[ -37  -31   23  -70 -103    5   36   -6   15   22  -13  -97  -45] -> <78>
[  91    4   37   74 -113  -20  -92   90  -42 -104  -96  -37   90] -> <93>
[  77  -20  -92 -112  115   16   14   10  -91 -108    5   49 -106] -> <98>
after: [36]
[-6]
shift +1: [22]
[23]
asked: [ 115   16   14   10  -91 -108]
<98>
after: [10]
[-91]
asked: [ -20  -92 -112  115   16   14   10]
<98>
after: [-13]
[-97]
asked: [-13 -97]
<78>

[-11 -38 -46 -21  50 -27] = <84>
[ -8 -38  67 -21  50  22] = <110>
[ -31  -14  -47  -21 -112   -4] = <131>
[-25 -79  53 -25  50 -27] = <109>
[-25 -38 -47  29  50 -28] = <30>
[-25 -38 -47 -21  50 -27] = <91>
[-25 -38 -47 -21 -32   1] = <49>
shift +1: [-25 -38]
[-24 -37]
asked: [-25 -38 -47 -21  50 -27]
<91>
after: [53]
[-25]

[-65  31 -82  33 -87 -45  36 -80 -86  33] : <120>
[ 16  30  31 -82  33 -87 -45  36 -80  31] : <99>
[ 16 -68  31 -82  33 -87  35  36 -80  31] : <32>
asked: [ 16  30  31 -82  33 -87 -45  36 -80  31]
<99>
after: [30]
[31]
asked: [ 30  31 -82  33 -87 -45  36 -80  31]
<99>
shift +1: [31]
[32]

[ 46   6   2 -46  -4  49]  <126>
[ 14   1  -8 -10  -5 -97]  <111>
[ 84   1  -4 -82  -5  -8]  <119>
[ 87  -2  -5 -83  -5 -35]  <80>
[-34  -4   9  25  -4  76]  <57>
shift +1: [  1  -4 -82  -5]
[  2  -3 -81  -4]
shift +1: [-5]
[-4]
shift -1: [84  1]
[83  0]

[ 19 -44  38  -8  -7  29 -41  37  25  68  21  24  39 -77  42  34 -30 -65
  -4   2 -55  85 -36 -33 -32  -4  55 -22  -3  36   1 -10  12  65  67  -7
  27  46  -1] -> <5>
[-65  -4   1 -55  -7  29 -41  37  25  68  21  24  39 -77  42  34 -30 -65
  -4   2 -55  85 -36 -33 -32  -4  55 -22  -3  36   1 -10  12  65  67  -7
  27  46  -1] -> <7>
[-25 -11 -50 -35  59 -51 -53  68  59  -2 -55  97 -58  10 -56  45 -36  33
   3  39  38 -68 -12 -33 -46 -59 -74 -52 -56   6   4 -42  83 -40 -50 -21
  39  23 -37] -> <82>
[ 19 -41  38  -8  25 -44  37  -7  29  68  21  24  39 -77  42  34 -30 -65
  -4   2 -55  85 -36 -33 -32  -4  55 -22  -3  36   1 -77  -7  -5 -16 -75
  18  42 -79] -> <92>
asked: [ 19 -44  38  -8  -7  29 -41  37  25  68  21  24  39 -77  42  34 -30 -65
  -4   2 -55  85 -36 -33 -32  -4  55 -22  -3  36   1 -10  12  65  67  -7
  27  46  -1]
<5>
asked: [ 19 -44  38  -8  -7  29 -41  37  25]
<5>

[  9  24 -82  10  56 -50 -33  35 -60 -16 -67 -22   4  30] = <54>
[ 27   3 -30  19  37 -40 -13   8 -51   4 -62  15 -29  -9] = <167>
[ 24  30 -73  -1 -13  -3  32  61 -31   8 -28  49  30  37] = <67>
[ -3  62 -82 -31 -28  28  23  16 -65  17 -21  12  27  34] = <152>
[-93   2  38 -21   6  33  29  37  21 -75  13  -3  12 -13] = <41>
[-23  31 -28 -18  56 -40  55  15   6   8 -49 -19  -9 -15] = <18>
[ 18  37 -96 -30 -28 -40  44  44 -62  27 -28  15  16  34] = <122>
[-96   0 -65 -82  23 -28  28  16 -31 -85   7   0  10 -14] = <158>
[-85  -7  45 -20  -5  30  32  29  15 -78  14   4  21 -16] = <8>
after: [49]
[30]
shift +1: [-75]
[-74]
after: [-33]
[35]
asked: [-82 -31 -28  28  23  16 -65]
<152>
shift +1: [-31]
[-30]
after: [62]
[-82]

[-42 -26 -61  -5  53]  <77>
[-38  22  16 -25 -30]  <58>
[-68 -10 -13 -64 -84]  <132>
[-13 -11   3 -84 -64]  <31>
shift -1: [-10]
[-11]
shift -1: [-68]
[-69]
after: [-26]
[-61]
asked: [-84 -64]
<31>
shift -1: [3]
[2]

[  30   13  -19   -8    3   -8    1   43   -5  -18  -14    9   12   -3
   -6   14   28   -2   16   18   13    8   -5   10    0   20  -93   11
  -14 -107   -8   19    4    8] = <96>
[-12  -3  -8  93  -2  22   6  42  -2  -8 -17 -12  -4   9 -15  -6  20 -16
  70  -1 -12  37 -32  15  -6  -1 -32  -5 -30 -40   9 -19   6  -7] = <55>
[-54   3  20  21  -1  -8  10  -5   4 -15 -12 -19 -19   4 -24  40 -28 -23
  59  23  36  55  13  22  11  29 -44  -3  26  52  13 -23 -14  24] = <114>
[  0   0 -23 -37   6  27  -6 -70  22  -3  82   1  -3 -16  -3  13 -37   4
  22  25 -14  -5   1 -20  16 -22   4 -13 -16 -17 -19   7   3  32] = <72>
[-32  -3 -14  18  -4 -15  16 -62   9  24 -21   7  -4 -12  15  26 -11  -5
   4   4   5  -5   9  -4   6  -4  56  -3  -7 -50  -6   4  -7   1] = <144>
[  9 -15  -7  20 -16   0   2 -23   0 -15 -18   5   9  -5  26  -4 -12   5
 -11 -16  -5 -17  -5  -9  -7  15 -52 -14  56  64  16  14  19  21] = <145>
asked: [ 9 24]
<144>
asked: [  3  -8   1  43  -5 -18 -14   9  12  -3  -6]
<96>
asked: [  9 -15  -6  20 -16]
<55>
asked: [93 -2 22  6 42 -2]
<55>
after: [12]
[-3]
shift +1: [21 -1]
[22  0]

[  6   3 -19  -9  -1   3 -21  -3 -20   0 -10  -7   4  -1 -16  -4 -13   5
 -19  -2  -1   4 -17 -20 -12  -9 -21  -1 -10 -10  -9 -20  -6  -6   1 -16] : <65>
[  3 -14 -26 -39 -39 -19   9 -33 -22 -36 -44  42 -13 -39 -34 -42  42 -10
  13 -34 -28 -14 -31 -23  42 -40 -14 -32 -45  41 -42  15  45  47 -23 -30] : <124>
[ 2  2 -1  0  0  1 -2  1 -2  0 -2  2  2 -1 -1 -1  1  1 -2  0  1  1 -1 -2
  2  0 -2  1 -1  1 -1 -1  2  2  1  0] : <62>
[  5   4 -18  -8  -2   3 -21  -2 -19  -1 -12  -4   4  -3 -14  -6 -10   4
 -19  -2   0   4 -16 -20  -8  -8 -21   0 -10  -9  -9 -20  -5  -4   2 -14] : <79>
[ -8  26  51  76  71  40  -5  64  46  70  91 -85  27  77  64  87 -77  25
 -18  67  56  30  60  44 -76  75  31  57  83 -82  82 -21 -82 -83  46  57] : <68>
[ 0 -1 -4 -2 -1  0 -3 -2 -4  0 -1 -2  0  0 -3  0 -3  0 -3 -1 -1  0 -4 -4
 -3 -2 -4 -1 -2 -2 -2 -4 -1 -2 -1 -4] : <151>
[  6   0 -28 -19  -8  -1 -25 -10 -29  -6 -19  -5   1  -8 -25 -12 -12   3
 -21  -9  -7   1 -27 -28 -11 -18 -28  -7 -20  -7 -19 -24  -2  -3  -4 -25] : <164>
[ 63  54 -70 -14  27  51 -84  20 -78  32 -26  -6  57  24 -49   7 -39  59
 -76  24  32  57 -60 -79 -31 -13 -84  30 -22 -26 -15 -80  -1  -2  42 -52] : <113>
[  5   5 -18  -9  -4   3 -22  -2 -21  -4 -17  -1   4  -6 -14 -10  -8   2
 -21  -2   0   3 -16 -21  -5  -8 -22   0 -11  -7 -10 -20  -4  -2   2 -14] : <24>
shift +1: [4]
[5]
asked: [27 77]
<68>
asked: [ 0 -1 -4 -2 -1  0 -3 -2 -4  0 -1 -2  0  0 -3  0 -3  0 -3 -1 -1  0 -4 -4
 -3 -2 -4 -1 -2 -2 -2 -4 -1 -2 -1 -4]
<151>
shift -1: [-25 -10]
[-26 -11]
shift +1: [-1]
[0]

[  6 -14   1  -6  -7  -2   2   0  -1  62]  <177>
[ 26  -6 -13  -8 -11  -2 -13  -3  16 -37]  <128>
[  6 -14   1  -6  -7  -2   2   0  -1  -2]  <153>
[ 13 -10  -3  10  16  29   5   0  12  -8]  <43>
[ 14 -10 -11 -10  -9  -9  -6  -2  19 -37]  <27>
[  0  -6 -11 -13  -8  -1  19   1 -21  62]  <20>
[ 14 -10  -3 -10  -9  -9  -6  -2  19 -37]  <10>
[ 28  -6 -14  -4  -5  -1  -6  -1  13 -40]  <75>
shift -1: [-1]
[-2]
shift -1: [-3]
[-4]
shift +1: [-6 -1]
[-5  0]
asked: [ 0 12 -8]
<43>
shift +1: [-7 -2  2]
[-6 -1  3]
asked: [ 14 -10  -3 -10  -9  -9  -6  -2]
<10>
asked: [ -6 -13  -8 -11]
<128>

[ 11  94 -15  42   9 -30  50] -> <148>
[  10  -15  -10  -66 -103  -75  -33] -> <48>
[ 47 -40 -58  75  36 -62  36] -> <141>
[-31 -15 -39 -78 -96 -57 -19] -> <44>
[-49 -46  25   0  -1   0  15] -> <40>
[  7  81 -19  35  12 -41  52] -> <29>
after: [-41]
[52]
shift -1: [-15 -39]
[-16 -40]

